Here are a small network's activations along a few directions, averaged over the inputs that share one value of a field.
Values that are neighbours, or in one group, have similar rows; names and order tell nothing.
In the rows, 500 means zero.
Random noise pushes rows far along 9 fixed directions. That doesn't count. These rows show it; they differ only by the noise:
[650 367 428 466 551 339 511 511 481 555 422 351 408 683 415 562 406 718
 447 857 329 507]
[350 464 607 579 389 526 399 583 453 508 623 649 481 318 318 242 628 445
 573 511 506 496]
[478 499 490 412 446 458 441 398 593 466 435 486 517 596 459 638 501 477
 480 414 476 548]
[512 407 496 538 550 535 483 588 618 671 371 461 623 590 643 634 418 354
 495 366 523 539]
[408 826 552 522 513 489 579 397 361 254 541 656 355 554 593 380 779 606
 700 468 735 263]
[314 491 495 410 441 466 459 397 627 482 549 590 468 535 460 553 494 525
 512 312 482 552]
[444 221 345 509 466 587 360 658 762 514 643 395 539 621 323 481 427 495
 478 543 434 598]
[358 621 481 627 514 617 584 565 601 360 673 524 456 469 499 383 627 568
 624 295 579 424]
[488 419 465 580 526 535 518 570 531 438 557 470 480 390 483 428 516 467
 457 420 435 498]
[590 366 360 428 559 545 409 527 571 387 402 463 579 630 639 619 489 295
 440 438 621 463]
[495 462 369 455 571 550 600 553 642 318 587 457 611 591 533 545 394 555
 505 319 569 519]


Values of KUR:
gevu: [586 446 521 438 428 384 460 373 416 396 405 497 503 324 438 569 455 403
 305 472 307 570]
zukap: [457 629 571 654 523 463 592 432 632 603 502 372 351 462 460 554 545 592
 475 464 364 522]
rel: [498 416 463 645 507 626 447 663 596 526 691 416 434 521 384 321 571 521
 528 677 503 414]
val: [529 483 538 551 520 488 549 520 369 486 541 515 526 422 499 392 487 571
 495 577 421 480]
gime: [569 440 323 511 546 652 464 510 460 406 613 389 399 530 525 477 569 533
 496 613 509 487]
lemid: [553 508 517 463 449 518 444 501 565 626 490 425 434 471 392 538 482 456
 448 581 489 573]
gef: [502 554 467 500 404 607 401 354 629 522 541 363 366 575 419 676 630 531
 511 489 406 547]
bof: [469 535 468 502 486 634 448 548 540 453 588 462 461 434 504 478 557 404
 475 477 607 470]
zanir: [459 483 421 565 450 606 424 583 624 564 615 448 414 496 457 482 539 517
 526 541 472 530]
lates: [362 506 495 586 488 646 453 511 475 547 537 579 585 369 622 452 520 320
 496 241 523 511]
KUR is arranged as a 2 by 5 grid.
Name the neighbours of bof, in listed order.
Answer: rel, lemid, zanir
Name the neighbours of gime, in listed order.
Answer: gef, lates

Values of ZONIM:
bupez: [618 697 588 688 668 408 702 528 368 475 387 397 338 607 682 510 636 707
 570 685 483 247]
puz: [623 281 195 550 786 506 710 691 518 474 597 354 467 615 730 460 233 714
 438 655 488 473]
bek: [443 496 445 484 526 427 399 423 366 563 466 536 182 561 608 441 646 543
 486 796 528 347]
visan: [483 402 383 516 522 633 491 606 633 422 643 444 546 549 520 461 450 528
 501 431 513 503]
fupur: [380 522 532 550 541 385 609 354 369 403 557 531 235 252 487 379 598 599
 385 440 236 450]
tagaz: [614 818 437 300 484 640 585 273 516  62 496 521 610 558 677 735 595 387
 539 116 880 434]
pog: [518 443 359 381 401 544 373 561 662 143 660 490 611 701 253 448 569 503
 561 559 619 468]
zozev: [378 705 699 486 503 322 723 295 320 628 435 661 456 252 556 484 430 643
 484 263 329 567]
vutiv: [300 383 334 304 421 488 232 394 705 394 616 630 414 797 402 555 552 445
 549 574 644 464]
zatom: [382 550 525 405 339 591 354 382 551 432 560 588 503 372 336 506 594 406
 517 326 556 624]
A value of ZONIM combines one of 2 hidden first parts with one of 5 second parts; all combinations occur once.
zatom and pog share the first part; zatom and tagaz share the second. Which value has the first part of tagaz and the second part of pog?
Answer: bupez
vutiv and visan share the first part; vutiv and fupur share the second. Which value has the first part of fupur and the second part of visan?
Answer: zozev
